A small network was shown many inputs. Here are its activations along a few directions, one row for each input.
In each table, some parts of the input vary, and every possible input appears once, in random order.
Descriptions start from the smaller parts, as in this example, which fits no table here: one of 2 separate values, together with either a single point or one of 11 places along a line or (one of 4 places along a line, together with one of 5 places around a ring).
Shared parts are said once, and a part with two or three values counts as separate values.
In the rows, zero is written as 128.

Table:
r1: [158 202 134 185 116 188 110 112  96 106 134  71 118 110 132  38 189]
r2: [160 205 138 189 112 173 110 106 102 105 138  66 119 110 136  45 199]
r3: [169  74 176  68 120  94 158 224 186  86  50 154  75  90  84 141 112]
r4: [ 68  72 105  90 163  72 125  79 134 178 165 208 141 168 141 232  37]
r5: [155 193 121 181 115 193 129 115  84 104 132  65 129  99 129  42 185]
r6: [154  92 138 159  79 126 186 151 171 139  90 123  74  98  75 150  81]
r7: [ 76  62 123  56 162  63 108 137 155 159 147 196 164 182 150 219  77]
r8: [ 71  66 118  78 160  65 118 110 146 169 153 197 158 171 146 234  62]
r9: [ 84  52 117  50 158  51 101 149 163 155 135 193 174 178 159 229  90]
r10: [159 200 125 178 112 190 125 106  92 108 125  71 125 101 130  41 191]
r11: [155 190 114 175 112 192 138 119  79  99 139  65 130 100 126  37 183]
Question: Describe the family of inputs behind these rows.
Answer: either one of 2 separate values or one of 4 places along a line or one of 5 places along a line
Question: A walk changes only the place on the line of 5. It starts at r11 and steps to r5. List the rest of the walk in order.
Answer: r10, r1, r2

Table:
r12: [126 142 135 111 145 145 132 135 102 106 123 122 144 112 129 109 151]
r13: [130 129 126 108 129 141 115 161 122 116 121 121 155 140 135 110 155]
r14: [147 136 140 144 110 148 169 134 125 118 108 114 101  93  95 108 125]
r15: [ 91  43 132  43 160  48 135 147 180 161 120 206 130 165 131 226  48]
r16: [114 123  94 142 131 135 138  99 100 142 167 123 150 132 139 133 111]
r17: [140 142 131 110 130 119 104 146 133 116 115 120 148 136 149 111 173]
r18: [160 142 142 159 111 155 138 125 135 123 100 123  90  98 103 105 126]
r19: [117 150 116 158 135 148 111  75 106 147 148 140 133 139 140 129 121]
r20: [115 136 117 151 125 124 106  97 128 151 148 121 154 147 151 145 144]
r21: [102 132 103 139 124 137 122 111 118 155 150 120 155 153 138 136 121]
r22: [142 124 129 141  97 144 153 160 146 124  98 106 109 118 102 112 126]
r23: [142 148 133 115 137 148 106 120 116 110 124 139 129 124 134  91 153]
r24: [154 148 159 159 116 127 131 141 148 115 116 100  82 109 111 105 136]
r25: [154 134 138 147  99 127 139 145 158 122  96 103 106 113 115 119 147]
r26: [ 90  43 131  57 147  48 126 148 171 150 123 215 132 161 122 243  52]
r27: [135 122 115 110 140 140 130 150 104 102 131 117 146 115 137 111 144]
r28: [152 114 120 144 104 142 167 148 126 112 115 110 102  95 103 109 118]
r29: [139 150 155 123 141 123  97 139 127 104 142 121 125 133 143  95 164]
r30: [102 147 112 141 138 140 140  86  96 145 151 123 144 130 134 135 116]
r31: [110 154 132 158 140 122 102  90 121 140 165 117 125 148 148 129 131]
Question: Describe the family of inputs behind these rows.
Answer: either one of 2 separate values or (one of 3 separate values, together with one of 6 places around a ring)
Question: Change only the place on the ring of 6 in r30. List by row number the other rows that result.
Answer: r16, r19, r20, r21, r31

Table:
r32: [131 108 147 121 123 103 134 139 157 130 117 145 103 128 115 152 106]
r33: [118 120 125  97 144 119 112 133 130 131 128 147 145 144 142 136 129]
r34: [112  90 113 120 121 116 164 126 132 146 127 149 124 125 108 171  76]
r35: [ 93 106  98 116 138 116 136 102 112 154 154 151 156 148 138 170  94]
r36: [137 105 140  92 132 111 132 174 143 106 103 136 127 120 122 135 133]
r37: [112 124 133 115 143 104 105 114 137 141 146 146 138 153 146 149 123]
r38: [174 175 133 185  91 179 143 136 121 106 109  65 103  93 111  51 177]
r39: [161 203 126 190 118 200 134 104  76  98 134  64 114  86 123  32 182]
r40: [138 104 140 105 124 117 140 157 150 120 100 145 111 119 111 140 113]
r41: [118 121 125  86 151 111 104 150 121 114 131 139 160 143 151 133 149]
r42: [148 187 129 182 112 178 118 112 101 116 139  72 131 116 133  59 182]
r43: [120 103 135 130 124 104 135 122 151 145 123 151 109 132 117 170  91]
r44: [102 118 120 124 143 105 107  96 133 155 152 153 144 156 148 166 109]
Question: Describe the family of inputs behind these rows.
Answer: either one of 3 separate values or (one of 2 separate values, together with one of 5 places along a line)
Question: Change only the place on the line of 5 in r44. List by row number the other rows that result.
Answer: r33, r35, r37, r41
Question: Change only the choice among 2 separate values in r33. List by row number the other rows that result.
Answer: r40
